A small network was trained on invented records. Each row is its activation on one of them, seen along a few directions.
After each row come some of the record's fields: J, W, E, D, V.
A field that a record lacks is written absent.
Other fields move the rows too, some of them a lot.
In the rows, 500 means zero.
Strong random noise was added to every row along 18 fixed directions; ignore it. To show where, here is one row again and again, with new noise each time:
[756 611 389 345 504 352 414 538 618 744 532 628 712 271 618 606 215 507
 466 251 510 516 407 510 531 392 501 388 596 719 403 342 511]
[558 388 459 341 385 504 270 539 512 625 605 575 583 520 757 599 676 597
 644 800 581 493 456 660 532 662 569 297 556 485 502 245 589]
[404 619 509 495 603 658 451 190 558 407 651 474 468 528 494 751 484 692
 663 276 462 678 672 676 501 491 249 429 383 504 548 702 625]
[546 618 202 697 675 293 304 719 476 432 380 434 563 449 492 574 475 410
 544 144 581 445 440 233 554 392 641 607 449 526 552 646 590]
[391 583 515 479 523 335 627 318 555 489 411 569 392 370 463 520 295 626
 510 334 396 533 482 471 528 436 298 612 505 619 420 563 494]
[726 559 373 345 325 730 356 328 570 646 637 340 669 467 659 527 473 455
 820 697 443 457 703 571 584 365 479 392 406 638 373 399 627]
[696 548 468 479 573 629 317 819 320 413 438 299 656 664 289 665 690 543
 611 483 522 544 490 246 591 512 704 521 586 461 394 356 530]
[752 499 791 265 563 436 594 505 400 458 699 636 360 495 553 470 515 643
 261 577 509 648 787 552 631 671 557 246 385 600 466 470 372]
[488 545 580 381 546 507 791 465 715 625 502 627 619 385 708 538 518 387
 451 583 704 585 535 554 513 644 470 561 467 401 359 406 602]
[133 344 458 357 630 547 476 243 705 454 342 646 619 481 628 374 421 624
 644 787 424 416 285 520 500 399 509 768 615 816 663 563 562]
[748 532 610 320 353 506 607 428 388 594 572 422 417 473 672 209 493 547
 384 669 435 492 679 459 703 483 501 540 316 503 197 339 584]
[585 544 471 610 554 432 479 556 479 404 482 607 454 434 622 401 330 415
 255 119 518 558 531 509 456 553 511 470 383 432 705 642 411]
[517 343 517 428 622 649 444 575 476 443 266 391 669 645 400 597 570 400
 481 394 496 640 398 587 409 536 518 642 524 328 656 405 426]
[287 449 600 535 580 542 562 609 373 247 392 584 438 649 451 300 638 557
 579 683 408 404 392 358 535 514 643 691 564 550 653 567 523]
[484 502 595 477 300 605 546 521 675 593 428 364 487 505 305 610 504 498
 497 377 642 346 482 422 497 535 297 591 542 243 385 280 488]
[422 385 607 693 408 464 428 617 334 446 461 502 468 326 379 620 662 413
 569 451 567 417 445 319 370 691 526 406 654 347 252 502 399]
[612 426 440 532 471 405 508 550 444 663 398 359 588 610 564 372 257 426
 577 222 626 410 663 531 553 548 755 576 346 527 725 571 403]
[571 655 401 719 296 683 361 497 365 507 672 273 649 719 315 418 353 699
 464 375 562 312 587 393 590 573 662 493 468 470 569 450 446]
[531 667 324 418 523 348 366 493 289 592 307 506 743 545 566 516 350 617
 659 403 498 612 318 633 523 437 595 410 681 558 487 377 791]
[406 576 356 720 564 305 679 603 579 450 453 563 488 378 454 712 494 349
 705 389 471 487 488 369 435 550 473 622 496 513 497 591 375]

[447 561 465 632 200 473 466 750 670 329 646 702  86 464 838 373 378 614
 350 610 579 415 530 299 493 805 499 396 500 480 806 485 315]  {J: j1, W: absent, E: absent, D: absent, V: absent}
[799 357 834 220 300 908 374 472 481 504 523 366 327 589 536 257 325 483
 430 195 431 464 769 566 530 383 444 382 339 472 717 579 412]  {J: j2, W: w2, E: e2, D: absent, V: absent}
[595 460 661 594 559 665 485 644 344 170 558 466 306 478 401 333 687 348
 363 575 412 461 699 192 512 494 618 459 395 512 497 764 363]  {J: j2, W: w2, E: e2, D: absent, V: absent}
[602 468 609 508 315 560 744 435 309 519 547 284 384 608 393 425 559 443
 585 778 389 539 693 568 485 602 466 536 422 366 339 374 383]  {J: j1, W: absent, E: absent, D: absent, V: absent}
[612 438 368 546 629 487 378 578 475 450 515 502 581 582 617 352 482 441
 338 478 510 484 518 518 535 507 716 551 354 558 750 570 426]  {J: j1, W: absent, E: absent, D: d2, V: v2}
[333 596 453 810 274 454 541 570 329 397 476 570 471 409 449 188 412 391
 372 552 462 271 269 371 366 519 564 492 686 424 485 507 456]  {J: j1, W: absent, E: absent, D: d1, V: v1}
[621 624 250 647 461 739 396 565 467 440 508 386 688 563 547 540 489 260
 706 395 410 517 496 571 394 355 531 505 472 421 662 542 569]  {J: j1, W: absent, E: absent, D: d2, V: v2}
[479 523 558 415 436 596 639 230 523 446 429 430 481 605 466 511 378 462
 598 662 519 617 804 715 473 577 423 363 416 505 691 596 442]  {J: j1, W: absent, E: absent, D: d2, V: v1}
[446 662 238 786 317 595 542 508 527 364 477 563 475 345 778 405 482 368
 495 587 297 571 352 387 437 543 352 629 476 418 376 521 501]  {J: j1, W: absent, E: absent, D: d1, V: v2}
[377 404 781 226 461 287 665 332 434 687 195 338 375 644 313 427 430 532
 769 448 702 383 707 688 586 420 483 434 513 433 511 538 719]  {J: j2, W: w2, E: e2, D: d1, V: v2}
[403 543 465 346 885 498 495 427 642 483 395 454 620 607 535 577 562 545
 479 322 679 640 539 529 612 384 537 673 387 516 597 663 787]  {J: j2, W: w1, E: absent, D: d1, V: v2}
[245 468 406 670 516 396 589 609 458 548 516 732 588 553 891 130 442 585
 493 526 504 366 181 481 549 576 781 783 514 580 609 570 619]  {J: j2, W: w2, E: e2, D: d1, V: v2}
[589 426 643 419 535 683 540 399 511 467 647 542 447 578 549 436 408 548
 350 280 420 604 586 698 449 507 410 509 374 466 730 564 402]  {J: j2, W: w1, E: absent, D: absent, V: absent}
[331 441 751 408 438 681 727 322 512 661 431 462 577 560 647 465 511 538
 636 450 756 565 580 679 475 683 499 550 514 284 382 530 737]  {J: j2, W: w2, E: e1, D: d1, V: v2}
[432 582 408 508 497 484 455 602 617 490 458 598 584 452 628 721 546 410
 659 596 756 572 537 512 442 669 599 264 626 445 600 536 613]  {J: j2, W: w2, E: e2, D: d2, V: v1}
[465 477 668 381 858 684 681 609 467 366 437 495 693 747 236 487 729 416
 491 527 437 576 410 525 530 312 614 715 510 486 606 552 558]  {J: j2, W: w2, E: e2, D: d2, V: v1}
[435 398 431 592 568 365 640 280 548 612 507 433 580 475 376 321 416 280
 316 491 556 342 454 672 383 380 457 637 403 423 573 528 438]  {J: j1, W: absent, E: absent, D: absent, V: absent}
[415 695 348 543 705 341 591 520 451 395 494 819 707 491 693 230 312 516
 315 559 446 536 310 536 536 421 728 526 574 763 738 630 624]  {J: j2, W: w2, E: e1, D: d1, V: v1}
[497 640 473 463 447 423 392 410 459 514 466 553 452 503 628 549 230 626
 531 218 650 608 637 659 459 600 485 202 517 504 741 634 619]  {J: j2, W: w1, E: absent, D: absent, V: absent}
[518 513 226 663 428 330 571 607 418 522 525 423 438 688 642 455 482 535
 619 725 286 525 490 504 582 557 682 651 356 623 620 434 321]  {J: j2, W: w2, E: e2, D: d2, V: v2}
[517 362 527 490 489 459 469 594 682 474 250 498 530 449 393 711 394 185
 541 413 728 497 653 542 302 632 561 254 589 422 850 581 250]  {J: j2, W: w2, E: e1, D: d2, V: v2}
[318 476 526 602 588 422 628 644 358 405 374 462 508 624 315 533 629 546
 607 578 510 479 393 372 488 588 610 677 615 434 491 494 513]  {J: j2, W: w1, E: absent, D: absent, V: absent}
[501 440 487 395 440 348 237 388 404 481 402 446 337 480 539 330 425 610
 620 600 547 324 656 449 607 399 601 331 480 717 591 637 607]  {J: j1, W: absent, E: absent, D: d2, V: v2}
[467 457 532 551 448 431 481 494 545 488 797 874 376 244 849 404 622 386
 539 603 297 420 337 658 403 425 404 351 504 580 511 541 514]  {J: j2, W: w2, E: e2, D: d1, V: v1}
[576 463 865 142 665 474 702 635 627 491 518 803 486 526 466 472 482 510
 187 546 667 579 497 636 494 601 544 324 634 521 710 369 433]  {J: j1, W: absent, E: absent, D: d2, V: v1}
[664 453 556 511 494 563 309 630 612 559 841 566 444 459 515 585 688 528
 407 365 556 331 546 440 587 477 461 407 374 481 467 458 466]  {J: j1, W: absent, E: absent, D: d1, V: v1}
[350 742 454 644 515 694 724 633 727 374 354 463 657 618 292 530 281 482
 467 416 644 457 480 202 502 525 618 686 624 547 701 620 430]  {J: j2, W: w2, E: e2, D: absent, V: absent}
[397 219 431 332 852 358 449 216 618 727 565 501 602 465 808 476 620 496
 477 684 618 619 541 706 572 481 687 568 273 707 442 679 582]  {J: j2, W: w2, E: e2, D: absent, V: absent}
[384 594 444 773 428 602 442 296 378 506 633 478 688 400 402 596 545 456
 555 348 532 485 453 643 337 543 387 365 553 314 313 605 611]  {J: j2, W: w1, E: absent, D: d1, V: v2}
[615 431 348 515 662  70 269 376 150 516 467 334 468 478 205 589 410 630
 430 517 361 570 527 541 488 416 574 334 546 734 430 528 343]  {J: j1, W: absent, E: absent, D: absent, V: absent}
[432 602 502 572 365 514 554 561 615 468 483 457 404 690 472 411 457 571
 334 441 705 392 558 484 582 607 483 522 405 264 693 458 523]  {J: j2, W: w2, E: e2, D: d2, V: v1}
[597 456 345 481 457 415 584 448 497 730 605 400 646 535 628 586 446 544
 738 733 411 558 586 578 569 556 652 577 423 698 419 376 367]  {J: j2, W: w1, E: absent, D: d1, V: v1}
[451 578 380 557 625 289 613 371 604 422 700 681 437 561 473 365 492 576
 229 507 255 411 353 697 567 329 308 678 307 540 708 448 426]  {J: j2, W: w2, E: e1, D: d1, V: v2}
[704 399 758 219 418 418 603 574 439 640 311 448 345 561 561 227 358 431
 466 369 571 463 713 536 627 425 595 449 395 491 554 492 513]  {J: j2, W: w2, E: e2, D: d2, V: v1}
[332 611 644 822 426 537 687 685 238 449 370 344 452 616 257 608 535 662
 533 243 609 599 441 221 468 786 580 626 621 215 210 542 492]  {J: j2, W: w2, E: e1, D: absent, V: absent}
[489 501 556 512 630 513 582 411 407 345 534 577 404 406 489 579 484 499
 661 569 277 677 646 499 462 457 486 438 483 748 490 742 375]  {J: j1, W: absent, E: absent, D: d2, V: v2}
[482 436 492 506 386 666 335 505 627 487 404 364 579 487 185 719 377 464
 705 348 474 344 507 387 408 393 400 502 627 579 617 490 303]  {J: j2, W: w1, E: absent, D: d1, V: v1}

Which values does each new row have?
[402 322 551 415 505 506 415 345 411 468 467 520 414 546 655 313 603 595
 421 597 371 518 390 658 522 485 402 629 412 428 524 437 568]  {J: j2, W: w1, E: absent, D: d1, V: v1}
[434 482 493 441 567 404 350 348 505 596 554 442 419 539 644 373 491 734
 307 386 693 476 526 540 630 513 521 528 380 477 465 544 699]  {J: j1, W: absent, E: absent, D: d1, V: v2}
[508 543 534 431 507 301 611 756 447 586 169 500 607 560 507 355 447 349
 393 471 830 468 417 431 516 602 738 478 645 331 567 381 645]  {J: j1, W: absent, E: absent, D: d1, V: v1}
[634 274 737 366 663 615 540 632 482 349 525 615 418 365 554 497 644 337
 548 596 357 613 666 356 475 527 609 496 428 687 448 658 258]  {J: j2, W: w1, E: absent, D: d1, V: v2}
[595 778 447 464 318 777 403 511 699 430 575 451 438 440 466 755 245 733
 642 436 371 627 625 222 563 463 382 376 607 782 430 576 384]  {J: j2, W: w2, E: e2, D: absent, V: absent}
[413 371 607 592 476 273 504 461 211 440 394 438 385 670 171 505 440 704
 308 483 430 500 485 621 460 681 519 461 550 423 622 433 221]  {J: j1, W: absent, E: absent, D: d2, V: v2}
[573 612 625 306 429 419 572 457 719 437 356 571 244 538 392 499 233 519
 273 200 529 509 632 622 519 408 198 391 443 435 850 503 414]  {J: j1, W: absent, E: absent, D: d1, V: v2}
[508 610 553 584 369 484 750 555 490 524 701 632 493 451 615 557 499 461
 615 650 566 508 635 522 496 722 583 382 488 503 455 505 434]  {J: j2, W: w2, E: e2, D: d1, V: v1}
[505 170 480 458 635 693 374 384 685 514 354 509 598 192 684 708 483 263
 605 431 422 687 491 485 294 528 428 596 495 620 428 661 271]  {J: j1, W: absent, E: absent, D: d2, V: v2}
[488 321 447 478 443 313 400 492 331 463 325 517 256 469 806 303 457 654
 391 617 362 620 448 472 558 645 548 613 420 554 481 470 408]  {J: j1, W: absent, E: absent, D: d2, V: v2}
[312 515 607 585 360 436 681 317 525 574 454 450 373 504 441 262 287 823
  86 416 572 442 418 367 600 617 402 752 473 464 277 443 430]  {J: j2, W: w1, E: absent, D: d1, V: v2}
[534 688 545 516 301 498 854 510 603 456 372 679 457 279 553 463 198 405
 407 559 379 612 464 389 405 598 352 523 669 550 388 396 316]  {J: j1, W: absent, E: absent, D: d2, V: v2}
[369 470 555 657 155 658 596 482 627 539 489 549 467 491 448 461 317 500
 580 392 425 302 399 537 376 582 328 578 597 373 617 399 311]  {J: j2, W: w1, E: absent, D: d2, V: v2}
[508 644 355 559 627 158 658 623 368 621 400 571 622 414 439 677 519 363
 713 438 451 557 307 581 431 394 488 527 632 484 365 415 652]  {J: j1, W: absent, E: absent, D: absent, V: absent}
[598 637 376 586 587 455 483 419 453 550 831 552 600 512 494 283 642 540
 350 535 349 272 386 556 652 214 456 623 338 541 361 440 690]  {J: j1, W: absent, E: absent, D: d2, V: v2}
[532 444 458 490 587 507 484 353 469 341 495 393 510 630 331 529 591 381
 447 733 405 568 683 656 468 459 486 410 366 501 684 590 345]  {J: j2, W: w2, E: e2, D: d1, V: v2}
[715 506 474 459 507 518 567 791 577 444 497 711 473 520 673 446 337 305
 442 234 338 586 445 600 435 473 524 528 425 521 905 462 299]  {J: j1, W: absent, E: absent, D: d1, V: v1}
[510 438 443 633 354 433 610 692 342 664 577 410 556 686 426 508 496 660
 503 584 359 474 271 516 521 685 620 715 572 444 435 175 249]  {J: j1, W: absent, E: absent, D: d1, V: v1}
